743	30	236	149	443	859	294 >> 743

375	38	106	607	625
309	831	28	355	355
251	178	236	704	575
>> 251

164	247	125	211	187	23	136 >> 164

-112	340	317	860	-727	184	-427 >> -112

215	164	48	95	102	54
68	81	120	110	35	60
52	92	86	40	50	46
>> 52

220	176	28	70	180 >> 220

88	53	54	59	69
77	92	13	77	76
89	70	47	48	72
>> 89

30	209	11	229	1	41 >> 30

762	211	54	131	257	519 >> 762

57	24	38	29	22
33	20	23	16	87
>> 33
---
(1.51, -0.56, -0.85, 1.76, -1.67) ans = -0.85
(-142.97, 124.71, 1.66, 4.69, -168.41, -71.32, -86.07) ans = 1.66
(0.00, -0.08, 0.10, -0.16, 0.07, 0.00) ans = 0.10
(-0.034, 0.015, -0.134, -0.196, 0.180, 0.165, -0.151) ans = -0.134
(0.41, -1.36, -0.83, 1.53, -1.65) ans = -0.83
(0.3, 1.7, -1.2, 0.8) ans = -1.2
(-17.28, 11.35, 16.79, -0.23, -6.92) ans = 16.79
---
[[-36 -64  -8 -59  13 -61]
 [ -5 -48 -54  15 -41   1]] result: -36, 1

[ 71 -31  25 -26  17 -63 -43] result: 71, -43

[[ 29 -17  37   7 -73  18  22]
 [-65 -31 -17  21  29 -28  -5]] result: 29, -5

[-51 -32 -34 -15  19 -65] result: -51, -65

[ 11  18 -63  -9  12  24  58] result: 11, 58

[[ -1   5 -21   7   1]
 [  7  41   6  62  38]] result: -1, 38

[-31  62  25 -22 -44 -41  51] result: -31, 51
---
array([[9301, 5989, 2775, 3893, 3199, 3261, 2343],
       [8706, 6571, 3659, 3309, 2034, 3023, 1621]]) -> 9301

array([[-554,   61,  594,  422,   75,  813],
       [  33,   16,  -24,  414,  955,  619]]) -> -554

array([[-774, -578,  625,   86],
       [-608, -624,  932, -111]]) -> -774

array([[69, 47, 33, 38],
       [95, 54, 20, 55]]) -> 69

array([[  6,  33, -29,   4,   6,  15],
       [  4,  45,  -7, -17,  22, -16]]) -> 6

array([[59, 61, 37, 90, 20, 31,  4],
       [54, 55, 15, 24, 58, 40, 58]]) -> 59

array([[55, 36, 59, 44, 46, 41],
       [56, 55, 58, 55, 81, 18]]) -> 55
---
-0.220,-0.017,-0.201,0.030,0.210,0.001,0.219
0.122,-0.100,-0.016,-0.020,0.172,0.101,-0.123
-0.052,0.050,-0.137,-0.119,-0.189,0.148,0.198
Answer: 0.050

1.31,1.47,2.27,-2.23,0.57,-0.96
1.07,-0.59,-0.33,1.98,0.28,0.77
1.75,1.46,1.02,1.97,0.21,1.02
Answer: 1.46

-0.005,-0.052,0.120,0.091,-0.050
0.069,-0.162,0.208,-0.109,-0.050
0.068,-0.096,0.056,0.109,-0.102
Answer: -0.096

-8.81,-11.96,-17.36,-5.00,3.12,-16.16
-18.32,-23.51,-8.77,-17.84,-20.92,-18.09
-5.95,18.28,6.55,11.15,-21.47,-5.89
Answer: 18.28

-4.786,8.957,19.065,10.847
-13.651,8.019,-3.788,5.942
-17.492,1.854,11.380,-2.108
Answer: 1.854

-19.0,4.1,-1.6,-8.4,-21.2
-10.3,4.0,9.8,-8.1,-12.1
5.0,-3.7,-16.3,16.2,-13.5
Answer: -3.7
---
[-42, -53, 7, 33, -6, 46, 69] ans = -53

[[32, 12, -48, -21],
 [75, -11, 44, -17]] ans = -11

[54, 15, -70, 30] ans = 15

[-23, 27, 9, -18, 29, -56, 20] ans = 27

[[45, -5, -63, 43, 17, 9, -8],
 [-17, 5, -41, -33, 29, 3, -19],
 [-8, -1, 52, 4, -25, -6, 16]] ans = -1

[[19, 64, 19, 10, 36, 39],
 [-15, 11, 3, -6, -2, 18],
 [50, 18, -8, 20, 38, 29]] ans = 18
